These are the activations of a small network on made-up records, seen along a few directions, one row for each record.
After each row come some of the record's fields: LORAP, BALU, PENO, GUV.
The largest differences between rows may come from other fields.
In the rows, 500 means zero.
Strong random noise was added to every row along 2 fixed directions; ignore it. To show where, here is one row again and again, with new noise each time:
[689 516 493 490 564 378 410 572 523 457 492 481 586 502 553 588 371 527
 534 496 593 548]
[692 486 497 509 566 381 433 591 536 466 509 495 541 505 508 595 400 571
 563 448 541 552]
[789 306 630 796 451  72 204 566 458 682 430 581 708 641 427 400 685 757
 750 298 335 695]
[760 399 591 695 476 145 224 542 456 615 422 538 739 601 519 438 567 641
 656 412 470 653]

[608 576 585 553 631 421 235 364 297 565 433 462 864 523 554 349 618 610
 522 677 546 509] => LORAP=rese BALU=zer PENO=zifi GUV=sisu
[467 505 463 558 289 511 565 531 572 514 336 492 520 578 683 459 505 163
 472 469 625 577] => LORAP=rese BALU=vatun PENO=pofo GUV=sisu
[292 570 512 575 472 740 528 359 457 379 524 517 551 527 454 421 521 497
 324 624 546 483] => LORAP=rese BALU=zer PENO=pofo GUV=sisu
[444 709 541 174 616 497 504 444 374 476 533 403 690 357 785 498 105 255
 312 841 751 452] => LORAP=pezu BALU=vatun PENO=pofo GUV=vuzag
[514 544 475 289 476 451 511 585 542 547 350 409 625 537 715 519 344 306
 541 552 681 541] => LORAP=rese BALU=vatun PENO=pofo GUV=sisu
[556 455 611 338 675 241 501 635 518 637 582 539 366 413 409 553 573 658
 754 440 276 448] => LORAP=viti BALU=pupog PENO=gipa GUV=gana
[343 679 334 241 514 613 638 431 427 415 516 450 459 344 631 559 276 274
 346 807 724 373] => LORAP=viti BALU=pupog PENO=zifi GUV=gana
[405 405 472 633 397 396 563 441 405 642 552 604 383 494 296 420 700 749
 633 414 225 495] => LORAP=viti BALU=pupog PENO=zifi GUV=gana
[720 380 606 236 772 417 555 768 550 549 473 461 426 455 516 609 324 537
 681 376 485 506] => LORAP=rese BALU=zer PENO=zifi GUV=sisu
[409 667 476 185 599 592 711 503 479 405 529 458 374 368 588 658 277 430
 403 630 563 402] => LORAP=pezu BALU=vatun PENO=pofo GUV=vuzag
[415 577 422 120 676 775 766 599 567 445 580 400 260 356 484 658 367 486
 493 489 476 357] => LORAP=rese BALU=vatun PENO=zifi GUV=sisu
[315 806 412 236 711 829 479 367 596 280 658 298 528 334 672 620 208 341
 171 760 773 377] => LORAP=viti BALU=pupog PENO=gipa GUV=gana
[593 534 494 297 559 418 443 633 574 529 368 413 603 509 704 552 353 320
 579 530 677 518] => LORAP=rese BALU=vatun PENO=pofo GUV=sisu
[518 275 511 924 343 384 545 505 472 584 520 691 321 627 138 423 882 849
 702 247 127 587] => LORAP=viti BALU=zer PENO=zifi GUV=vuzag
[425 517 453 643 305 614 658 517 660 388 468 528 254 617 464 551 453 370
 381 388 513 435] => LORAP=viti BALU=zer PENO=pofo GUV=vuzag
[648 565 480 660 347 267 301 509 512 483 301 499 708 665 688 473 397 326
 485 572 724 559] => LORAP=viti BALU=zer PENO=pofo GUV=vuzag
[625 440 623 728 486 336  93 424 507 597 490 496 833 572 542 338 704 561
 534 485 545 571] => LORAP=rese BALU=pupog PENO=gipa GUV=sisu
[527 491 439 701 374 558 440 573 650 408 431 520 545 647 474 533 624 455
 522 412 578 562] => LORAP=rese BALU=pupog PENO=gipa GUV=sisu
[381 451 409 350 531 697 750 562 582 483 704 494 141 393 307 652 471 639
 492 349 315 378] => LORAP=viti BALU=pupog PENO=zifi GUV=gana
[471 592 442 602 499 570 453 386 417 420 562 515 544 480 478 482 459 500
 375 674 578 409] => LORAP=viti BALU=zer PENO=zifi GUV=vuzag
[561 610 417 517 563 597 574 511 577 326 537 484 340 510 421 665 497 561
 468 499 526 397] => LORAP=viti BALU=zer PENO=pofo GUV=vuzag
[356 546 477 489 359 570 661 519 531 472 496 504 365 559 536 494 414 322
 385 513 504 511] => LORAP=pezu BALU=vatun PENO=pofo GUV=vuzag
[478 530 508 408 512 370 456 501 468 514 524 515 482 450 543 514 467 417
 499 590 560 440] => LORAP=viti BALU=pupog PENO=pofo GUV=gana
[492 628 334 556 432 759 521 498 669 285 516 428 578 536 550 625 394 369
 340 571 744 475] => LORAP=rese BALU=pupog PENO=gipa GUV=sisu
[366 558 502 523 302 527 661 440 460 485 484 545 465 523 565 461 419 314
 368 570 529 536] => LORAP=pezu BALU=vatun PENO=pofo GUV=vuzag
[615 394 575 340 773 417 556 576 425 597 640 496 418 305 454 550 363 714
 621 422 316 562] => LORAP=pezu BALU=vatun PENO=zifi GUV=vuzag
[387 545 529 484 314 371 511 415 347 612 396 549 622 520 658 382 402 338
 439 624 536 524] => LORAP=pezu BALU=vatun PENO=zifi GUV=vuzag
[512 331 373 621 497 723 760 741 751 367 613 559 120 526 241 660 499 572
 626 214 421 492] => LORAP=rese BALU=pupog PENO=pofo GUV=sisu
[351 566 436 690 195 477 452 343 465 504 404 530 650 609 595 384 547 318
 346 627 622 564] => LORAP=viti BALU=pupog PENO=pofo GUV=gana
[604 466 337 709 504 725 512 626 774 334 581 448 443 586 372 639 509 577
 529 330 558 550] => LORAP=rese BALU=pupog PENO=gipa GUV=sisu
[501 525 551 438 587 500 586 531 498 530 596 479 358 502 409 551 508 653
 531 431 322 452] => LORAP=pezu BALU=vatun PENO=pofo GUV=vuzag
[720 469 541 504 528 209 130 535 415 621 313 450 896 583 707 394 499 420
 618 595 710 571] => LORAP=rese BALU=pupog PENO=zifi GUV=sisu
[662 323 618 575 434 240 323 583 440 655 331 542 723 603 583 379 539 475
 649 414 506 659] => LORAP=rese BALU=zer PENO=zifi GUV=sisu
[514 527 400 300 540 605 668 648 595 357 523 475 287 446 547 676 226 313
 407 511 649 440] => LORAP=viti BALU=zer PENO=zifi GUV=vuzag
[329 443 521 486 468 642 602 431 421 539 580 537 458 447 412 416 596 521
 465 547 394 480] => LORAP=rese BALU=vatun PENO=zifi GUV=sisu
[468 489 357 842 217 636 672 466 615 407 463 555 332 639 418 524 602 421
 436 385 473 556] => LORAP=viti BALU=zer PENO=pofo GUV=vuzag
[395 673 381 453 455 636 433 304 416 467 563 407 650 455 608 486 423 445
 293 694 634 420] => LORAP=viti BALU=pupog PENO=zifi GUV=gana
[431 534 459 439 469 477 522 461 384 544 449 523 598 476 522 448 506 486
 542 649 533 472] => LORAP=rese BALU=vatun PENO=zifi GUV=sisu

Here are new rows. What are their fields?
[644 450 475 440 649 524 590 710 629 413 598 491 313 474 422 654 322 550
 575 374 490 491] => LORAP=viti BALU=zer PENO=pofo GUV=vuzag
[359 493 475 243 398 413 693 582 448 541 331 546 401 443 593 493 443 248
 543 620 591 471] => LORAP=rese BALU=vatun PENO=zifi GUV=sisu
[570 565 378 479 519 674 453 480 553 365 495 435 620 484 569 596 362 440
 405 571 711 470] => LORAP=rese BALU=pupog PENO=zifi GUV=sisu
[486 563 607 117 608 377 370 492 357 600 430 423 733 371 802 435 291 202
 418 763 752 432] => LORAP=rese BALU=vatun PENO=zifi GUV=sisu
[459 593 424 459 453 766 657 524 595 314 458 451 481 562 552 595 357 347
 361 544 664 499] => LORAP=rese BALU=zer PENO=pofo GUV=sisu
[361 441 567 657 110 166 361 394 301 756 168 613 804 654 679 185 693 271
 586 606 535 627] => LORAP=rese BALU=vatun PENO=zifi GUV=sisu
[575 490 511 400 637 503 573 583 517 497 632 468 433 424 476 573 320 588
 526 461 447 529] => LORAP=pezu BALU=vatun PENO=pofo GUV=vuzag
[697 420 478 531 490 381 356 678 665 448 345 479 539 622 609 567 470 351
 606 347 688 583] => LORAP=rese BALU=pupog PENO=pofo GUV=sisu
[591 358 425 569 504 459 485 577 527 586 410 489 538 518 491 473 544 605
 677 307 422 697] => LORAP=rese BALU=vatun PENO=zifi GUV=sisu
[554 395 661 637 311 132 374 427 332 757 345 577 586 599 533 312 769 516
 611 429 286 578] => LORAP=pezu BALU=vatun PENO=zifi GUV=vuzag
[620 541 358 799 251 495 316 471 590 390 296 484 763 704 647 482 559 270
 445 530 812 622] => LORAP=rese BALU=pupog PENO=pofo GUV=sisu
[661 571 349 530 423 474 423 620 663 370 273 450 622 609 686 618 370 266
 549 530 840 529] => LORAP=rese BALU=pupog PENO=pofo GUV=sisu
[325 503 499 548 176 404 444 379 383 607 279 530 733 624 684 305 546 211
 406 665 648 587] => LORAP=rese BALU=vatun PENO=zifi GUV=sisu
[445 552 574 589 483 560 329 290 317 502 479 487 814 511 588 314 546 430
 343 761 608 512] => LORAP=rese BALU=zer PENO=zifi GUV=sisu
[624 432 599 523 435  15 267 478 407 671 274 566 735 442 760 385 476 320
 630 539 595 669] => LORAP=viti BALU=pupog PENO=pofo GUV=gana
[422 711 439 272 745 930 674 507 696 204 720 395 209 358 486 740 279 367
 216 593 626 298] => LORAP=viti BALU=zer PENO=gipa GUV=vuzag
[438 351 416 444 450 621 730 641 593 560 539 506 293 530 375 554 483 584
 629 281 343 554] => LORAP=rese BALU=vatun PENO=zifi GUV=sisu
[546 689 452 278 794 693 513 485 525 282 681 401 402 365 499 682 323 490
 338 690 657 315] => LORAP=viti BALU=zer PENO=pofo GUV=vuzag
[487 543 533 270 804 638 686 528 460 487 772 458 311 309 347 624 401 761
 521 509 299 403] => LORAP=pezu BALU=vatun PENO=pofo GUV=vuzag
